Here are a small network's activations along a few directions, averaged over the inputs that share one value of a field.
Values that are neighbours, or in one group, have similar rows; names and order tell nothing.
(in the rows, 500 means zero)
Strong random noise was added to every row along 17 fixed directions; ignore it. To show where, here is one row again and again, with new noise each time:
426 583 525 555 391 510 557 502 420 522 400 542 548 400 468 604 537 571 599 381 491 627 407 469 433 660 557
386 463 536 662 458 646 418 455 520 548 354 499 505 529 541 520 359 374 492 477 625 589 365 486 382 535 542
486 346 554 496 362 553 344 477 406 500 671 636 598 538 802 646 379 470 758 646 398 532 521 361 244 554 302
508 241 434 391 697 548 452 564 570 527 573 453 576 632 344 705 429 443 486 376 564 632 492 483 435 709 588
442 462 597 342 695 429 555 436 461 554 580 462 368 512 563 469 606 747 506 501 132 588 851 433 445 408 337
465 748 758 682 381 434 606 302 445 610 454 499 444 460 805 512 447 763 562 517 319 645 515 337 440 467 410
516 553 525 376 384 547 529 374 520 391 608 636 509 664 575 510 514 557 404 420 506 430 531 506 488 418 511
705 627 491 441 508 406 565 379 492 350 482 406 647 656 323 491 356 542 593 504 497 346 354 432 433 465 613
495 602 628 668 416 429 666 345 515 358 412 512 301 565 546 519 421 539 749 613 602 317 639 577 384 463 370
342 387 481 546 712 590 478 549 431 649 645 601 363 446 623 483 464 402 540 714 492 431 293 512 476 594 463
619 623 325 301 709 388 379 477 384 496 675 384 319 392 568 509 469 369 400 641 480 653 410 498 515 503 419
366 390 380 456 643 467 513 407 454 584 461 512 325 472 381 319 586 539 533 614 433 375 400 559 651 266 398
436 517 610 662 535 450 408 525 412 693 214 451 484 330 480 389 456 417 623 436 421 617 752 251 550 281 258
665 633 641 367 581 408 521 607 513 503 857 617 579 399 476 482 503 434 331 404 385 349 647 311 698 587 404
398 475 558 458 629 541 533 431 528 503 613 633 300 542 439 433 470 522 509 629 340 434 522 634 347 560 458
501 445 496 577 566 585 395 721 635 465 522 555 513 433 375 454 466 283 263 412 658 483 616 509 592 539 461
492 564 373 470 547 624 483 682 437 459 472 705 516 563 587 359 577 402 453 694 587 337 453 550 457 324 534
441 303 509 671 344 376 454 463 605 463 598 546 510 450 546 493 480 740 584 589 444 447 401 467 620 406 241
403 516 543 587 465 567 541 608 483 373 398 499 509 477 564 549 476 518 602 553 554 440 581 515 320 548 454


Tizol, 12 values:
c6: 397 510 536 362 528 553 405 682 562 720 508 406 591 330 597 505 533 397 292 553 496 568 547 461 603 406 476
c7: 562 402 527 645 582 391 554 632 684 708 360 435 437 503 474 614 462 469 533 529 749 731 573 578 620 550 422
c1: 538 526 484 526 537 486 444 508 454 489 614 392 448 438 620 357 564 448 438 658 375 434 546 549 519 420 497
c9: 434 300 439 413 600 577 357 342 404 493 745 527 515 572 546 468 428 406 433 489 410 386 291 469 563 542 547
c11: 592 500 440 491 561 500 682 546 455 327 488 544 470 694 381 542 573 444 684 550 640 121 637 599 489 537 679
c3: 579 347 373 473 462 585 476 435 544 506 578 569 520 610 406 409 608 584 455 483 406 562 346 695 552 597 692
c5: 398 435 639 611 551 429 512 530 599 719 557 459 493 502 777 621 404 687 400 588 474 607 371 363 527 525 427
c10: 532 496 510 748 434 452 521 494 462 473 453 648 566 553 497 433 466 663 433 339 511 493 271 363 642 632 626
c12: 651 617 450 728 389 458 308 481 324 552 531 642 506 489 915 425 468 486 647 705 370 680 330 385 351 541 504
c8: 333 466 668 504 389 441 615 412 490 463 462 469 485 447 541 529 441 590 651 494 540 398 565 493 509 463 354
c4: 306 518 441 521 430 543 519 544 347 201 413 526 623 521 489 354 569 685 350 313 418 379 330 493 448 543 663
c2: 456 661 583 557 398 462 423 447 358 632 348 531 649 491 682 482 317 503 578 494 485 476 273 167 454 350 492
Each value of Tizol is a pair of two hidden parts, and every pair occurs once (4 first parts, 3 second parts).
Changing only the second part turns c12 into c7. c10 has the same second part as c12; what does that change turn c10 into?
> c3
Changing only the second part turns c6 into c4. c11 has the same second part as c6; what does that change turn c11 into?
> c8

Ponik, 9 values:
v1: 527 457 682 769 245 587 506 572 546 330 714 410 662 305 721 483 540 487 515 440 471 232 668 413 616 662 416
v7: 525 275 384 585 467 411 390 692 470 227 656 446 562 467 623 695 424 387 643 559 729 297 519 399 481 639 313
v6: 485 440 702 620 424 598 497 539 721 698 460 659 547 533 394 447 490 515 423 449 400 651 674 621 457 534 514
v5: 657 338 169 461 640 391 386 562 396 380 279 590 587 754 223 362 494 511 579 485 549 520 475 449 502 258 583
v8: 523 687 599 439 435 640 416 450 426 540 345 347 671 493 691 496 381 300 379 352 568 635 529 299 410 417 576
v9: 547 618 544 569 440 609 389 372 503 603 323 471 366 390 306 269 447 170 509 465 457 499 653 575 492 370 492
v2: 567 284 345 311  95 646 444 607 346 359 684 428 857 191 451 594 773 254 902 471 482 209 551 581 550 610 453
v4: 465 599 488 415 676 488 553 493 347 542 523 265 496 397 525 551 478 330 534 517 599 350 368 384 582 555 568
v3: 556 601 644 310 460 439 399 321 598 658 581 477 499 485 395 561 297 358 472 499 448 556 473 425 463 442 394
The values of Ponik form 3 separate groups.
Which other values are in the same group as v2? Give them in the order they are listed.
> v6, v8
Which other values are in the same group as v3? Give them in the order they are listed.
> v7, v4
